Here are a small network's activations along a few directions, averaged over the inputs that share one value of a field.
Values that are neighbours, or in one group, have similar rows; names and order tell nothing.
(in the rows, 500 means zero)
Random noise pushes rows far along 9 fixed directions. That doesn't count. These rows show it; they differ only by the noise:
[500 441 647 430 486 465 484 429 457 406 504 513 560 639 434 456 470 472
 400 433 322 516 648 662 486]
[425 449 415 549 514 550 467 592 675 549 411 442 436 456 649 373 526 454
 304 635 480 245 414 511 616]
[580 538 566 589 567 481 472 552 518 711 443 534 536 527 475 544 563 663
 685 579 542 485 300 426 508]
[589 185 680 482 582 374 444 536 645 605 437 488 522 681 439 476 545 673
 442 609 422 407 502 629 558]
[512 426 561 959 251 281 364 385 519 398 524 507 440 560 404 533 601 441
 558 677 985 752 307 162 342]
[566 199 474 588 461 375 419 531 611 482 383 531 500 586 528 399 613 475
 392 685 574 365 364 251 440]
[468 365 578 364 480 403 477 363 609 478 505 551 549 614 494 381 462 437
 680 546 486 631 600 472 452]
[593 419 567 392 477 534 430 618 379 512 651 527 516 486 552 523 528 607
 467 461 330 534 641 595 547]
[489 629 381 624 489 528 513 539 327 486 310 558 474 479 493 500 524 455
 355 484 504 240 275 318 438]
[538 474 471 747 540 549 439 672 552 695 474 424 309 400 505 622 482 736
 312 575 694 331 343 628 698]
[457 300 309 307 450 510 448 545 561 493 564 549 369 380 676 384 427 455
 533 568 569 467 610 383 563]


Values of P:
p8: [688 384 415 492 685 656 605 329 647 534 350 473 507 476 242 636 394 466
 331 298 516 615 613 561 520]
p2: [469 341 487 614 479 417 478 296 738 336 377 414 533 630 450 357 439 289
 294 551 640 512 551 470 504]
p3: [512 497 519 488 433 447 535 570 443 428 558 550 565 582 458 533 625 487
 581 517 414 533 444 382 385]
p7: [592 360 424 477 612 489 567 620 479 575 364 547 455 457 445 601 545 645
 505 585 592 323 274 305 487]
p9: [396 310 654 515 447 302 452 440 497 410 539 446 420 606 429 499 417 543
 332 468 520 490 693 802 515]
p4: [537 585 511 738 487 442 478 622 281 483 447 389 412 508 478 671 559 644
 286 510 664 305 368 572 510]
p1: [384 517 679 685 377 311 515 469 448 229 443 511 568 697 394 494 604 351
 400 567 495 456 432 500 350]
p5: [428 273 432 475 580 429 530 457 709 586 366 416 362 498 500 466 445 515
 346 553 586 354 552 624 587]
p11: [557 537 462 397 511 610 449 622 449 568 661 509 555 373 607 484 509 558
 560 443 370 575 552 492 560]
p6: [428 383 525 567 433 253 531 466 608 438 469 491 500 622 483 498 635 472
 632 669 603 499 405 359 362]
p10: [521 846 671 541 582 607 611 483 524 509 521 413 815 549 523 484 684 444
 612 494 280 550 362 500 401]
P is arranged as a ring.
Name the neighbours of p9, in listed order.
Answer: p5, p11
Name the neighbours of p4, in listed order.
Answer: p2, p10
Name the neighbours of p6, in listed order.
Answer: p8, p3

Values of K:
k7: [665 154 297 346 616 461 542 436 652 609 392 563 467 481 485 486 508 527
 565 502 610 476 489 237 403]
k8: [501 638 297 264 604 700 627 440 688 523 451 580 535 306 584 378 475 325
 727 543 489 501 417 234 479]
k4: [660 393 462 463 534 632 434 515 520 543 545 575 503 380 527 480 420 513
 485 389 524 589 538 382 538]
k1: [497 372 864 478 563 445 504 439 793 378 400 445 802 830 411 287 613 355
 379 639 118 455 534 678 518]
k11: [188 626 453 303 418 232 621 618 151 556 471 464 364 568 619 569 503 668
 706 513 473 167 456 603 479]
k6: [624 443 485 321 548 680 431 690 435 475 620 541 616 432 571 440 493 515
 336 431 139 454 635 585 628]
k2: [796 540 657 641 606 640 459 642 467 676 445 473 782 583 528 532 828 591
 347 553 117 391 362 446 428]
k10: [531 339 618 845 309 249 447 602 334 388 493 507 440 574 341 649 628 634
 400 595 736 456 244 270 384]
k5: [558 466 402 417 665 539 522 346 534 674 340 568 445 511 419 552 341 560
 662 375 637 590 491 491 489]
k3: [488 549 562 432 529 455 363 715 446 660 559 507 579 499 754 419 668 603
 611 648 303 361 445 541 543]
k9: [643 947 381 529 565 749 622 419 221 453 562 579 564 380 292 732 446 474
 651 270 488 777 482 465 387]
K is arranged as a ring.
A walk along K starts at k6 and steps to its neighbour k1. Put k8, k4, k11, k3 in the order it reaches them.
Answer: k8, k11, k3, k4
Name the neighbours of k2, in listed order.
Answer: k7, k5

Values of H:
h4: [474 591 627 429 544 573 507 404 459 404 470 517 612 605 427 441 402 435
 391 343 303 535 585 673 506]
h9: [549 470 622 411 473 438 498 479 594 506 612 487 661 582 535 446 639 457
 738 571 371 687 574 435 425]
h10: [479 586 384 555 422 601 461 556 576 402 572 398 538 382 697 397 627 320
 305 546 378 438 536 432 496]
h1: [424 381 616 182 553 350 494 522 476 658 614 578 467 565 535 506 417 682
 864 494 432 590 688 710 548]
h2: [364 752 481 485 531 558 551 577 649 625 574 399 509 410 692 445 576 496
 680 631 484 441 432 596 576]
h3: [345 417 546 387 482 353 505 358 575 474 452 481 469 630 506 409 446 460
 529 524 491 483 612 626 481]
h11: [497 573 643 506 408 500 437 605 465 491 728 511 576 470 572 496 570 526
 625 526 381 651 588 586 512]
h5: [634 222 523 334 674 500 490 494 585 664 346 600 549 597 429 466 459 616
 517 508 414 423 488 481 529]
h6: [492 443 359 456 522 545 499 469 443 465 396 477 418 450 547 468 426 467
 299 457 536 340 522 469 540]
h7: [378 445 492 292 418 455 511 460 566 435 680 547 409 449 574 460 391 464
 809 518 599 726 661 503 517]
h8: [585 313 570 331 454 447 537 539 253 235 565 518 549 603 398 540 494 487
 259 379 236 425 738 613 446]
H is arranged as a tree with 3 forks.
Name the neighbours of h6, in listed order.
Answer: h3
Name the neighbours of h7, in listed order.
Answer: h11
Name the neighbours of h9, in listed order.
Answer: h10, h2, h8
